Each row below holds a small network's activations on one input, seen along a few directions.
Each table varies a few parts of the input and shows all the possible inputs, shuffled.
Descriptions start from the smaller parts, as in this example, which fits no table here: line(6) and (point or ring(11) or (values(3) and ring(8))).
Shared parts are said once, and a part with two or three values counts as separate values.

Other details of the inputs shift rows strongly along two fixed directions, in all tables alike. That doesn't count.

Rows:
r1: [-12  -1  37 -32 -10 -55  66  -4  14  17  29 -31 -53   7  45]
r2: [ 15  17  45  26  -9  -6  66 -55  12  18  26  85  13  15   7]
r3: [-23  32  52 -51   4 -59  41  -4  17  46  -3 -12 -35  32  46]
r4: [  4  -4 -11  41  -9  34 -18  28  19 -16 -11  29  41 -23 -58]
r5: [ 32 -11 -20  20   1  63 -63  33 -59   4  22   6   4 -20 -40]
r6: [ -6   7  -5  58  34  53 -35  -4  16  22 -29  23  43 -26 -19]
r7: [ 29 -21 -37 -31   2  -9 -27  23 -28 -26 -38 -69 -28   7  -5]
r8: [  9   6  11  18 -14 -10  55 -62   5  22  32  85  30  27  21]
r9: [-15  -6  12 -67 -52 -68  56  19   9  15  -8   2 -24  19  41]
r10: [  3 -13 -46  72   6  25 -17  -9 -15 -21  12   8  49 -22 -19]
r11: [  9   0  20 -36  41   5 -39  -1  22 -60 -23 -40 -32 -15  14]
r12: [  1 -16 -41  51 -36  36 -29  18   7 -18 -20  28  61 -20 -28]
r13: [  8 -12  -2 -31  14 -14 -54 -14   6 -62 -32 -44 -13  -9  34]
r14: [ 21 -17  -8 -24  17  -2 -26  29 -11 -22 -21 -75 -40  17 -24]
r15: [-12   5  10 -45  37   3 -43 -11   7 -63 -18 -42 -27   1   3]
r16: [ -4  -7   0 -12  26 -21 -28  16   7 -39  -2 -73 -32 -28  -9]
r17: [-14  -7   9 -64  -9   6 -70  73 -17 -20  12 -18 -28 -36  -2]
r18: [ 27  -6 -54  54   1  50 -12  -5 -24   1  -2  15  23  11 -56]
r19: [-12  30 -32  47  29  41 -41 -11   4  12 -15  30  50  -7 -26]
r20: [ -5  23  10  38 -33 -10  47 -39   2  68  -1  63  48  17  40]
r21: [  2 -16  19 -34  40   5 -43  -8  20 -53 -30 -39 -35 -23  15]
r22: [-18 -16  38 -30 -11 -56  64 -11  11  23  22 -29 -54   1  47]
r23: [  4 -16 -43  80  -7  29 -24 -14 -10 -20  10   1  50 -25 -13]
r24: [ -8  -4 -15  45  -7  38 -20  29  17 -16  -2  29  44  -7 -55]
r25: [-16   1  42 -56 -21 -51  27  13 -32  29  67 -10 -52 -11  58]
r26: [-13  34  39 -15 -10   1   8   2 -26  75  41  66   7  -6  37]
r27: [ 19 -26  34 -42 -22 -40  68   0  -7  42  -7 -28 -66  30  27]
r28: [-20  -5 -29 -19  22 -19 -35  10   0 -41   3 -68 -34 -14   0]
r29: [  5   3  25 -61  30   9 -79  16 -24 -45  17 -15 -34 -33  26]
r30: [-20   1 -25  35 -12  49 -15  21   8 -17  -4  30  49  -7 -56]
r31: [ 35 -17 -59  51  -2  48 -15  -7 -25   5  -3  11  36   7 -52]
r32: [ 31 -20  -6 -23  18   9 -22  33  -5 -20 -29 -76 -43   3 -16]
r33: [ -1  19 -38  44  26  38 -43 -14   4  17 -14  26  66 -11 -22]
r34: [-11  33  55 -54   2 -62  45  -7  19  49 -11  -9 -36  16  43]
r35: [-13   5  19  49 -18 -17  75 -28   2  36  54  42   9  19   3]
r36: [-10 -16 -34 -24  19 -24 -35   8  -1 -36   4 -73 -19 -17   6]
r37: [-14 -28   4 -36   1  -2 -34  50  28 -30 -37 -45 -25 -25  -9]
r38: [ 14   1   2  30 -33  13  84 -27 -25  54  26  48   9  46 -21]
r39: [ 34 -17  -4 -25  15  -4 -25  26 -11 -21 -30 -74 -40   1 -29]
r40: [  8   6   2  53  31  46 -29 -28  10 -38   5  40  36  -3 -32]
r41: [ -1  18  16  23 -12  -5  58 -61   6  17  31  91  15  30  14]
r42: [-18  10  -4   9 -50 -11  66  -5  13  37  23  77  20  22  -9]
r43: [-13 -15 -31 -54  -8 -16 -41  39  17 -34 -25 -45  -7 -12 -11]
r44: [-18   0 -28  66  15  42 -11 -10  -9 -19  24   2  36 -12 -40]
r45: [  8  -8  -6 -39  28 -18 -47  -8   1 -63 -31 -36 -14  -6  27]
r46: [ 25 -14   7 -45 -50 -55  60  -8 -22  32  -9 -32 -48  38  43]
r47: [ -5  33  36  29  -2   2  60 -21  19  69   8  61  23  15  23]
r48: [  1  18 -34  53  21  37 -42  -7  -5   9 -29  27  68 -14 -11]
r49: [ -5   2  27  17 -43  -2  73  11  27  38  18  67  16  13  -2]
r50: [-34  36  42 -64   0 -49  44 -12   8  44  -5 -13 -30  33  46]
Each input here is: values(5) and (point or line(9)).
Changing only the values(5) part turns r45 into r7. The same change can be made to r29. Which row results?
Answer: r5
Changing only the values(5) part turns r34 into r39. The same change can be made to r33. Which row results?
Answer: r31
List by row number the other rows that have the values(5) part in common with r49.
Answer: r4, r9, r12, r17, r24, r30, r37, r42, r43
List by row number the other rows that have the values(5) part in common with r22.
Answer: r1, r10, r16, r23, r25, r28, r35, r36, r44
Change only the line(9) part in r13. List by row number the other rows that result.
Answer: r2, r8, r11, r15, r21, r40, r41, r45

Rows:
r51: [  0   5 -10  30  13  29 -18 -10   1 -10  -3  15  24  -4 -10]
r52: [-1 -1 -6 25 -6 10  9 -2 -6 17 10 17 19 -1 -4]
r53: [  3   1   1  -6   6  -5   0   1  -5  -1  -4 -17  -7   6  -3]
r54: [ 11   0   1  19 -11   3  23 -16 -10  20   9  27  14   9   1]
r55: [  1   4   2 -10  -1  -2  -4  11  -2   5   0 -13  -9   2  -3]
r56: [ -6  -2  -5  -6  -2  -6  -4  10   2   3  -3 -12  -7  -2   4]
r57: [  1  -4  -3 -17  -6  -3  -6  12  -1   1  -7  -4  -4   2   2]
r58: [  6  -6   3  -4   2  -2   3  -2   1  -7  -3 -15 -13  -1   0]
r59: [ -1  -4  -4  -2   4  -8   1  -2  -3   0  -4 -19  -5   0   6]
r60: [  1   3  -1  -6   3  -6   1   2   0  -2  -7 -14 -10   6  -5]
r61: [  2   3 -14  28  17  32 -35   4   0 -12  -2  14  28 -22 -23]
r62: [ -9   6   8 -14   4   0  -9   2  -1  -3  -2  -3  -6  -5   9]
r63: [ -1   3   8  -3  -1 -13  -2   2  11 -11 -12 -11   2   0   7]
r64: [  3   3   0  -7   3  -5   1   0  -1   0  -5 -16  -9   5  -3]
r65: [-10   5   9 -15   5  -1 -10   2   0  -2   0  -4  -4  -6   8]
r66: [ -4  -2  -3  -6  -3  -5  -4   8   1   5   0 -15  -6  -3   6]
r67: [ -5  -5  -6  -7   0  -7   4  -1   6  -2 -11 -15  -4   1   2]
r68: [ -1   1   1  15 -20  -3  29  -7  -4  17  21  35   9   8  -1]
r69: [-2  6  3 -8 10 -5 -5 -4  4 -8 -5 -7 -7  2 10]
r70: [  2   5   2  15 -11   2  32 -13   2  20   6  27  12  15  -8]
r71: [  1  -6   4  -7  -2  -1  -1  11   1  -4  -1  -8 -14  -2  -1]
r72: [  6  -2  -4  -9  -2  -6  -3   0  -3  -3 -10  -9  -9   3   3]
r73: [  1   2   3 -10   2  -3  -4  11  -7   4   1 -13  -7   3  -3]
r74: [ -9   4  10 -14   4  -3 -12   1   1  -2  -1  -2  -5  -5   7]
r75: [ -2   4 -13  28  14  37 -34   3  -4 -14  -4  15  28 -18 -20]
r76: [  8   2  -1  16 -15   9  12  -4  -7  20  10  29  13   4  -2]
r77: [-3  4  4 -9 10 -2 -5 -5  4 -9 -6 -7 -5  2 11]
r78: [ -7  -4  -5 -11  -3  -5  -1  11   5   2  -5 -11  -3  -1   2]
r79: [  3  -2  -2 -12  -5  -4  -8  11  -4   1  -5  -5  -8   0   3]
r80: [  0  -9   3 -12  -3   0   1  12   4  -4  -3  -8 -10  -1  -2]
r81: [  2  -3  -5  -6  -2  -8   0  -3  -2 -11   3 -14  -9   0   1]
r82: [  2   5 -14  28  16  33 -34   4   0 -12  -3  14  26 -20 -22]
r83: [  6  -8   4  -3   4  -3   3  -1  -3  -7  -2 -15 -12   0   1]
r84: [-5  3  5 -9 10 -2 -6 -6  4 -7 -3 -8 -4  2 11]
r85: [  8  -2  -3  -9  -2  -4  -3  -2  -4  -1  -7 -12  -8   2   5]
r86: [  0   5  -2  29  -3  16 -13   6   6  -6  -5  18  32 -12 -14]
r87: [ -1  -2  -3 -10  -6  -6  -4   7  -3  -6   8 -10  -8  -2   2]
r88: [  2  -5  -4  -5   1  -9   0  -2  -6 -11   4 -15  -7   1   2]
r89: [ -2   3   1 -10  -1  -4  -3  12  -1   4  -2 -10 -10   4  -4]
r90: [  3  -6   5  -7  -2   0  -2   9   0  -2   2 -11 -13  -3   0]
r91: [ -6   7   6 -13   5  -3  -9   5   0  -4  -2  -3  -6  -7   7]
r92: [ -3   0 -11  29  15  34 -42   1  -1 -14  -2  15  28 -19 -25]
r93: [ -3   4   7 -13   8  -7 -10   4   4  -1   1  -2  -4 -10   4]
r94: [  0   4  -1  14 -10  10  18   1   0  19   7  26  15   9 -13]
r95: [  1   2   3  18 -20 -10  42 -19  -2  17  19  35   7  14   3]
r96: [ 1  5  4 -8 11 -7 -4 -5  7 -7 -4 -6 -6  0  9]
r97: [ -7   5  22  -9 -28 -40  72 -23   3  43  16  26 -15  25  31]
r98: [ -1  -2  -5  -3   1  -7   1  -3   2   0  -6 -18  -7  -1   5]
r99: [-4  3  6 -9  9 -4 -8 -7  6 -7 -4 -7 -5  3 10]
r100: [  1   0   1  17 -16   0  25  -7  -9  15  24  29  12   6  -1]
r101: [  6  -4   8  21 -10   8  24  -4  -6  17  17  27   8   4  -4]
r102: [ -2  -5  -6 -10  -3  -8   3  -1   2 -13  -2 -11  -5   3  -2]
r103: [ 2  2  3 -8 14 -9 -6 -4  8 -6 -3 -7 -4 -2  7]
r104: [  2  -9   2  -8   1  -2   6   1   5  -9  -8 -11 -10   2  -2]
r105: [ 1  3  3 -9 12 -7 -5 -5  8 -6 -3 -7 -5 -1  8]
r106: [  1   1  -8  31  15  25 -24 -11   4 -11  -1  16  25  -6 -16]
r107: [ -3  -1   1  11 -21  -1  32  -6  -1  16  19  35  13   9  -2]
r108: [  5  -3   0 -12  -3  -4  -8  10 -10   3  -1  -8  -6   0   6]
r109: [  4  -5  -4 -13  -3  -5  -1   0   0  -4 -12  -8  -4   4   2]
r110: [  4  -7   2  -3   2  -4   3   0   2  -8  -6 -12 -14   1  -1]
Changing only one part turns r75 into r77. The same change can be made to r100. Which row results?
Answer: r88
Changing only one part turns r59 into r52. The same change can be made to r81. Which row results?
Answer: r87
What is each input in this table made of?
Answer: values(2) and (point or line(9) or (line(4) and values(5)))
Change only the values(5) part in r76. List by row number the other rows that result.
Answer: r55, r66, r87, r90
Change only the values(5) part in r68. List by row number the other rows that result.
Answer: r56, r71, r79, r89
Change only the line(9) part in r93. List by row number the other rows that result.
Answer: r61, r62, r65, r74, r75, r82, r91, r92

Rows:
r111: [ -6   4   6 -14   5  -6  -9  -1  -2  -6   4 -12 -12  -2  10]
r112: [-3  0 -1  7  0  9 -1  1  0 -3  2 13  7 -2 -5]
r113: [-3  5  2  7  1 12 -5 -1  2  0  1 12  7 -2 -3]
r114: [  5  -2  -5  12   0   9   4   2  -1   3   4   4   3  -1 -12]
r115: [  1  -3  -2 -14   1 -10  -4   2  -3  -7   4 -14 -12  -1   7]
r116: [  0  -3   0 -17  -2  -6  -2   8   2  -7  -4 -11 -11   0   4]
r117: [  3  -3  -3   9   1   7   1   1   1  -1   5   9   6  -2 -10]
r118: [-2 -2 -9  9 -4  5  0  3  3  3  0  7 11 -4 -5]
r119: [-5  7 -2  6  6  7 -7 -3  2  8 -4 11 14 -6  0]
r120: [ 3  3  4 12  6  8 -7 -3 -1  2  2 11  6 -4  1]
r121: [ -3  -1   8 -18   4  -5  -5   4   4  -6   1 -10 -10  -1   4]
r122: [  3  -5 -11  12  -5   7   2   4  -3  10  -4   0  10   4  -8]
r123: [-1  4  1  6 -2  6 -4  1  2 -1  2 10 14 -2 -4]
r124: [ 7 -3 -5 15 -2  8  4  1 -3  2  4  2  4 -3 -7]
r125: [-10  -1   1 -15   1 -10  -4   9   5  -4  -5 -11  -6  -3   7]
r126: [ -2   7   7 -15   5 -10 -10   7   4  -1  -6  -8  -7   0   9]
r127: [ 5 -3 -8 11 -3  5 -2 -6 -7  0  7  7  4 -2 -6]
r128: [  1  -2   4  -6   9 -11   2 -10   7 -13 -10 -18 -10   2   9]
r129: [  1  -4  -4 -11  -1  -8  -1   2  -9  -3   1 -20 -14   3   2]
r130: [ -2   9  27  -5 -22 -38  77 -39   4  37  23  36 -10  30  36]
r131: [  2  -2  -5 -11   0  -8  -1   4  -5  -4   3 -19 -14   0   5]
r132: [-5 -3 -6  9 -4  4 -2  2  3  1  0  9 12 -4 -4]
r133: [ -1   0   2 -11   8  -9   2  -8   9 -12 -13 -15  -9   6   8]
r134: [  3   0  -2  15  10   5   4 -15   8  -7  -4   4   7   4  -6]
r135: [ -2  -5   5 -16   2  -8  -3   5   2  -8   0 -10 -12  -1   2]
r136: [  1   1  -2 -13  -3 -10   1  11   1  -2  -5 -17 -10   1   0]
r137: [ -3  -3   7 -12   3  -8  -3   5   0  -9   0 -12 -11  -4   7]
r138: [-4  5 -2  9  4  6 -8  1  4  7 -2 11 11 -3  1]
r139: [  3   0  -7  12  -6   6   3   4  -5   4  -2   3   8   3 -12]
r140: [ -1  -2   9 -14   2  -6  -6   3   1  -7   0 -12  -9  -4   9]
r141: [ -2   5  10 -18  12  -5  -8   0   1   0  -4  -9 -10  -3   6]
r142: [-2 -1  1  9  4  8  0  1  1 -3  6 11  6 -3 -8]
r143: [  8  -6  -8  10  -4  11   3   2  -6   5  -3   3   6   6 -10]
r144: [  8  -6  -6  12  -1  10   3   2  -5   6   2   1   4   5 -13]
r145: [ -1   4   5 -14   8  -8 -11   0  -2  -3   2 -10 -12  -1  13]
r146: [ -1  -3 -10  12  -6   6   3   4  -3   7  -4   1   9   1 -10]
r147: [ -3  -2  -5 -12  -3  -9   1  11   3   1  -6 -18  -9  -1   3]
r148: [ 2 -5  0 12 -2  6 -1 -1 -2 -4  4  9  7 -5 -3]
r149: [  4   0  -6   9  -7   4  -1   1  -1   1  -1   8   9  -1 -10]
r150: [ -4   2  11 -12   4  -5  -7   2   1  -5  -1 -12 -12  -4   9]
r151: [  6  -6  -5 -11   0  -7  -1   3  -9   0   1 -21 -13   6   4]
r152: [ 5 -1 -7 10 -4 11  4  3 -1  2  0  5  5  0 -9]
r153: [ -3   6   7 -20   8  -4  -8   1   1  -1  -8  -7  -9  -2  10]
r154: [ -3  -1   3 -16  -3 -11  -4   8   2  -8  -4 -10  -7  -1   4]
r155: [  1   4  -4  15   5   1   3 -12   8  -6  -8   4  13   4  -4]
r156: [-1 10  1  6  6  6 -7 -3  0  5 -3 12 13 -4 -2]
r157: [ 0 -3 -3  7 -4  9 -1  0  0 -4  1 12  7 -1 -5]
r158: [10 -7 -5 15 -3  9  3  0 -8  5  1  0  5  3 -8]
r159: [ 0  1  1  5 -1 11 -3 -1  2 -2  2 12 10 -2 -3]
r160: [-8  5 -1  9  0  8 -6  0  5  5  0  9 11 -4 -2]
r161: [  1  -4  -2 -14  -4  -5   1   8  -4  -3  -7 -17 -14   4  -1]
r162: [  7  -3  -8  12  -5   6   2   4  -5   6  -3   1  10   6 -11]
r163: [ 2  1 -5  9 -4  4  0  4  1 -1  1  8 11 -2 -8]
r164: [ -7   7   8 -15   1  -8  -8   6   4  -4  -4 -11  -7  -1   6]
r165: [-5  1 -3  7 -2  7 -4  0  5  3  0  9 14 -4 -1]
r166: [  0   4  30 -10 -32 -36  75 -20   0  42  28  39 -13  23  30]
r167: [ 2  5  4  9  9  9 -6 -7 -3  3  0 10  9 -7  1]
r168: [  4  -4  -5  12  -2   9   4   1  -5   3   2   3   3   2 -15]
r169: [-1 -3 -9 10 -7  4 -1  1  2  5 -3  7  9 -3 -8]
r170: [ -6   2   4 -15   1 -11  -4   9   3  -7  -3 -10  -7  -1   4]
r171: [ 0 -3 -5 10 -1  5 -2 -5 -5 -4  9  9  7 -3 -2]
r172: [ 2  4  4  9  8  9 -7 -2  2  3  3 13  6 -2 -4]
r173: [ -3   1  -7  16   5   2   3 -12  11  -3 -10   3  13   2  -2]
r174: [ -2   6   5 -17  11  -7 -10  -4  -5  -2   0 -10  -9  -4  13]
r175: [-3  4  5  9  4 11 -4 -2  2  1  5 10  5 -2 -7]
r176: [  6  -5  -5  15  -4   8   4   0  -8   2   2   1   3   0 -10]
r177: [  1  -4  -1 -16  -4  -6  -3   5   0  -5  -6 -11 -14   1   2]
r178: [  4  -6   2 -11  -3  -9  -2   3  -2  -5  -3 -15 -15  -3   3]
r179: [  2  -5   2 -15  -1  -8  -2   4   1  -4  -2 -13 -15   0  -2]
r180: [-2  0 -4 10  2  6 -2 -4 -5 -4 10 10  7 -3 -1]
r181: [ -3   0   4 -16   3  -7  -8  -1  -2  -7   4 -12  -8  -2  11]
r182: [ 1  5  1  7  4 11 -7 -1  1  2 -1 14  7 -1 -1]
Changing only one part turns r158 into r144. The same change can be made to r137. Which row results?
Answer: r142
Changing only one part turns r129 into r176. The same change can be made to r145. Which row results?
Answer: r120
What is each input in this table made of?
Answer: line(6) and (point or line(11))
Change only the line(11) part in r164. List by row number the other rows that result.
Answer: r123, r126, r136, r139, r149, r154, r156, r162, r163, r170
A walk changes only the line(6) part. It starts at r115 and steps to r166. List the rest of the walk in order.
Answer: r117, r116, r163, r118
List by row number the other rows that have the line(6) part in common with r118.
Answer: r119, r122, r125, r132, r138, r146, r147, r160, r165, r169, r173
